A small network was trained on made-up records. Each row is its average activation on records with the value named, seen along a few directions.
Values that are neighbours, or in one group, have similar rows; names and order tell nothing.
In the rows, 500 means zero.
Random noise pushes rows far along 6 fixed directions. That doesn't count. These rows show it; they differ only by the noise:
[491 426 490 434 417 381 382 469 618 614 466 439 468 506 573 363 486 520
 705 320 480]
[492 616 296 249 575 413 583 575 648 551 306 405 601 678 537 422 378 618
 610 437 407]
[496 480  48 469 789 568 512 663 453 625 360 682 411 471 549 596 469 224
 664 331 328]
[468 556 531 555 383 447 588 448 574 513 393 543 507 415 560 480 344 613
 539 534 595]
[610 658 561 697 317 617 646 342 565 502 305 677 478 429 574 513 570 428
 458 672 546]
[488 536 372 544 510 492 643 556 516 489 404 633 489 442 553 557 373 510
 520 553 484]
[541 234 547 513 407 402 421 590 523 416 705 563 388 545 519 406 621 519
 535 488 324]
[312 483 246 505 793 588 356 507 441 588 322 521 367 346 408 521 247 517
 529 313 625]


Values of VUZA:
fina: [463 301 605 560 323 328 397 503 572 528 661 516 434 459 592 384 472 584
 634 387 511]
posu: [519 567 363 542 520 447 557 582 492 587 497 601 515 507 604 557 455 365
 584 483 516]
nuka: [422 510 470 318 683 391 466 467 470 392 525 470 568 543 416 488 399 469
 467 479 502]
duto: [651 798 687 677 268 690 436 253 511 602 337 475 487 451 509 623 716 443
 379 618 678]
nis: [593 496 778 406 344 408 433 480 736 491 499 194 598 753 532 249 597 766
 468 547 502]
rezo: [439 546 483 498 820 782 522 502 335 438 394 382 626 568 381 463 639 481
 465 448 398]
mabi: [688 414 419 603 409 369 465 607 474 864 583 350 445 330 576 553 535 246
 711 253 582]
kuge: [301 734 624 237 457 210 416 546 551 521 522 281 635 506 476 492 137 704
 604 411 739]
paf: [458 459 645 597 474 514 666 582 357 233 703 789 481 394 435 722 451 467
 257 740 576]
karib: [581 455 671 590 363 628 462 408 446 469 631 557 472 473 449 604 736 456
 364 596 476]
movol: [413 492 597 611 561 702 528 375 385 375 490 491 524 422 441 474 506 560
 377 619 571]
beri: [493 433 439 640 528 613 455 334 342 666 600 536 485 306 559 643 640 158
 586 389 499]
Each value of VUZA is a pair of two hidden parts, and every pair occurs once (6 first parts, 2 second parts).
Q: nuka and beri share the first part; nuka and kuge share the second. Which value has the first part of kuge and the second part of beri?
A: duto
Q: mabi and posu share the first part; mabi and karib share the second. Which value has the first part of karib and the second part of posu?
A: paf

Values of FANUT:
sakem: [565 601 556 634 548 732 439 308 504 637 370 478 439 447 477 541 737 256
 410 523 665]
demem: [484 594 606 466 329 308 461 416 619 694 497 600 586 324 673 596 477 300
 851 282 598]
matu: [508 420 342 250 482 251 461 698 648 474 587 469 512 757 531 408 439 630
 582 423 304]
bobis: [607 528 597 659 353 600 559 389 408 458 581 757 449 351 534 655 693 236
 450 628 485]
mok: [680 564 374 461 295 384 871 589 641 560 457 610 633 563 819 589 531 369
 691 630 276]
gor: [459 513 353 351 536 416 632 670 525 414 466 525 567 628 492 542 344 730
 482 515 414]
bege: [482 551 335 450 710 583 597 593 355 455 455 462 554 453 452 591 388 521
 415 563 473]
sos: [452 537 298 270 578 387 395 502 625 615 378 410 496 638 544 375 443 463
 698 312 412]
mipa: [592 369 646 581 220 382 687 624 511 382 738 511 589 604 593 457 630 669
 488 689 296]
tis: [493 643 445 427 712 644 459 466 530 558 296 305 565 552 424 452 430 573
 450 459 585]
pevi: [442 341 395 720 733 720 333 514 297 390 516 741 243 400 340 493 621 277
 355 504 456]
nes: [575 585 455 601 546 544 626 483 396 497 515 588 511 462 478 641 523 291
 432 563 525]
daso: [612 637 503 551 400 509 712 586 540 543 406 500 664 558 613 488 526 498
 568 577 441]
FANUT is arranged as a line.
Q: Which values are neighbours of mipa? Give them in the order they are listed.
A: mok, daso
Q: Which values are neighbours of sakem? Give them in the order they are listed.
A: bege, nes
Q: Which values are neighbours of demem? Give them in the order they are listed.
A: bobis
Q: Which values are neighbours of sos? Give them in the order they are listed.
A: matu, pevi
